These are the activations of a small neural network, seen along a few directions. Each row is one input.
In each table, some parts of the input vary, and every possible input appears once, in random order.
Descriptions start from the smaller parts, as in this example, which fits no table here: line(6) and (point or ring(9) or (values(3) and ring(5))).
Shared parts are said once, and a part with two or three values counts as separate values.
In the rows, 128 means zero.

Other details of the inputs shift rows strongly along two fixed directions, in all tables alike. That doesn't count.

Table:
r1: [136 170 128 187 103 110 141 189 190 101  95  57]
r2: [121 175 140 196 108 116 105 183 182  93 108  64]
r3: [176 141 161 102 185 110 130 154 164 191 129 167]
r4: [208 132 148 121 174 114  98 134 143 159  86 179]
r5: [130 174 125 181 113 109 138 204 183  97 100  59]
r6: [118  69 105  59 126 179 137  73  56 158 137 238]
r7: [112 189 135 183 116 137 104 196 172 123 132  49]
r8: [180 136 167 103 177  87 128 157 159 169 126 175]
r9: [188 144 164 113 157  94 132 148 139 202 127 168]
r10: [ 72  96  72 126  71 186 143 125  99  50 109 127]
r11: [207 127 157 116 193 101 102 108 115 164 112 139]
r12: [195 119 127 129 214 104  99 119 122 175 125 141]
r13: [139 197 120 186 123  85 146 159 154  91 133  37]
r14: [ 35  87 104 144  97 160 148  91  94  71 160  91]
r15: [174 149 160 110 180 112 133 152 154 201 126 169]
r16: [ 84  67 139  54 143 158 132  78  92 134 169 249]
r17: [136 183 136 184 122  96 150 161 157 101 117  27]
r18: [ 32 107 100 123  77 189 142 124 119  78 160 119]
r19: [147 170 130 177  80 107 137 186 175 127 119  39]
r20: [ 96  61 146  73 116 148 135  50  90 143 156 243]
r21: [205 133 147  94 184 121  92 152 144 166 114 166]
r22: [129  65 110  57 114 172 137  67  55 154 137 236]
r23: [ 34 114  98 137  61 180 143 123  97  92 158 122]
r24: [206 145 155 118 193 100 108 106 110 159 109 148]
r25: [ 87  62 149  77 153 137 142  35  65 132 166 220]
r26: [ 40 115 111 142  85 155 155  83  87  58 155 104]
r27: [133 172 127 161 112 118 135 207 191 108 123  43]
r28: [ 76  54 120  90 174 140 140  46  72 143 178 223]
r29: [ 44 110 102 134  49 173 144 118  95  88 158 120]
r30: [141 166 131 184  96 111 138 178 195 108  97  49]
r31: [ 68 106  69 117  68 208 145 122  96  84 128 111]
r32: [154 151 111 183 136 124 108 163 145 102 106  10]
r33: [ 70  98  71 110  73 207 142 123 106  74 131 109]
r34: [ 36 102 105 124  69 166 140 127 114  57 157 127]
r35: [172 122 144 132 212  81 135 125 142 186 141 146]
r36: [ 44 130  95 144  85 143 151  82  84  48 171 113]
r37: [204 132 150 100 179 111  92 151 139 158 110 171]
r38: [132 175 142 186  85 113 102 180 167 119 132  46]
r39: [ 89  92  77 121  38 184 142 106  91  81 128 107]
r40: [ 55  91 102 130  79 150 185  90  98  72 145  90]
r41: [190 147 130  86 166  77  86 109 115 194  86 138]
r42: [ 34 105 101 139  75 168 142 125 112  53 138 137]
r43: [217 126 154 112 156 111  94 122 141 175 102 162]
r44: [ 92  62 144  78 128 151 136  50  97 134 143 252]
r45: [213 128 151 117 168 115  95 122 147 166  89 170]
r46: [176 119 164 123 202  82 136 120 138 182 130 138]
r47: [151 156 159  99 170  60  86 109 128 197 115 149]
r48: [193 129 171 115 154  88 130 128 161 187 118 166]
r49: [130 183 123 179 100 121 139 202 168 136 119  44]
r50: [209 159 139 121 192  89 104 105 107 147 125 156]
r51: [119 186 111 152  95  72 128 164 162 137  94  18]
Description of these inputs: values(3) and (point or line(5) or ring(11)).
Question: Changing only the values(3) part turns r23 into r6. The same change can be made to r20. Which row results?
Answer: r43
Question: Changing only the values(3) part turns r9 into r22. The same change can be made to r15. Which row results?
Answer: r31
Question: Change only the values(3) part in r3. List by row number the other rows that result.
Answer: r18, r33
Question: Start at r13 and move only the line(5) part, one step at a time. The first step leads to r17. Which rows follow, in order?
Answer: r40, r46, r35
Question: Change only the values(3) part in r25. List by row number the other rows that result.
Answer: r11, r40

Table:
r52: [156 145 132 134 118 135 118 172 160 138 108 121]
r53: [113 116 110 118 109 132 141 106 107 127 128 117]
r54: [ 94 116 123 126 124 139 148 127 127 115 144 136]
r55: [100 112 130 131 115 137 149 121 130 113 141 138]
r56: [150 144 128 145 154 112 127 143 139 128 123  96]
r57: [134 154 146 144 131 102 127 150 154 134 125 113]
r58: [101 122 118 122 110 138 123 112 107 126 139 124]
r59: [156 140 135 150 145 110 127 136 142 127 119  97]
r60: [ 96 120 123 118 102 133 144 122 123 132 139 131]
r61: [169 110 164  87 209 109 108  95 108 184 143 222]
r62: [134 103 102 105 105 160 135 119 112 117 110 147]
r63: [144 146 143 155 145 116 109 142 142 126 130 105]
r64: [122 116 110 117 102 164 115 132 118 113 119 141]
r65: [151 150 133 143 137 101 124 134 139 129 114  99]
r66: [101 125 123 127 115 131 124 109 112 109 136 132]
Question: What is each input in this table made of?
Answer: values(3) and (point or line(4))
Question: Changing only the values(3) part turns r52 into r64. The same change can be made to r55. Which row results?
Answer: r63
Question: List by row number the other rows that have the values(3) part in common with r62.
Answer: r53, r56, r59, r65
Question: Change only the line(4) part in r54. List by row number the other rows that result.
Answer: r55, r57, r60

Table:
r67: [110 158 112 166 115 138 144 196 173 113 136  69]
r68: [122  81 138  65 151 122 135  61  86 167 141 206]
r69: [148 140 169 123 172  90 110 130 147 167 131 144]
r70: [188 147 153 135 188  73 113 140 147 166 115 141]
r71: [ 92 100  90 114  85 143 159  95  91  93 138 120]
r72: [147 167 120 165 120  99 121 164 160 103 116  36]
r73: [147  75 123  62 153 156 134  84  89 147 116 233]
r74: [183 164 181 138 195  74 115 141 165 172 122 142]
r75: [204 165 162 121 156  98  84 163 158 188 106 157]
r76: [115 164 116 179 113 111 142 154 151 105 112  55]
r77: [189 155 175 132 197  69 104 147 164 163 126 142]
r78: [141  82 125  81 163 141 126  59  66 158 147 207]
r79: [114  87 153  80 157 119 145  77  95 143 164 233]
r80: [ 75 102  98 136  59 169 147 125 129  90 128 120]
r81: [143  76 131  83 136 158 143  96 102 139 127 201]
r82: [102 162 130 185 119 134 112 160 142  89 149  59]
r83: [132 141 119 167  91 148 128 172 160  98 117  60]
r84: [ 86 111  94 106  68 176 127 118 102  94 125 147]
r85: [ 78 105 101 114  93 147 164  85 101  93 135 120]
r86: [182 159 160 112 180 101 110 178 165 205 126 139]
r87: [ 75 113  93 128  70 147 151 107  98 103 135  87]
r88: [ 82 118  91 133  74 149 168 101  99  92 132  94]
r89: [ 79 100 101 115  61 165 142 115 116 104 128 148]
r90: [162 185 122 165 112 130  89 195 165 112  96  59]
r91: [182 156 166 137 188  71 102 143 150 193 112 133]
r92: [ 47 120 121 140  78 145 149 120 115  91 157 106]
r93: [130 145 122 174  94 139 126 172 170 106 114  65]
r94: [166 180 118 165 119 131  95 193 166 110  90  54]
r95: [172 133 143 124 182 111  98 114 121 154 130 133]
r96: [190 126 141 112 160 126 118 142 137 156 103 153]
r97: [108  97 159  87 156 123 155  72  96 152 159 232]
r98: [ 69 107  86 150 103 161 135 106  97  78 138 100]
r99: [ 66 100 108 132 115 162 132  97 101  80 154 127]
Question: What is each input in this table made of?
Answer: values(2) or ring(11) or (line(4) and line(5))
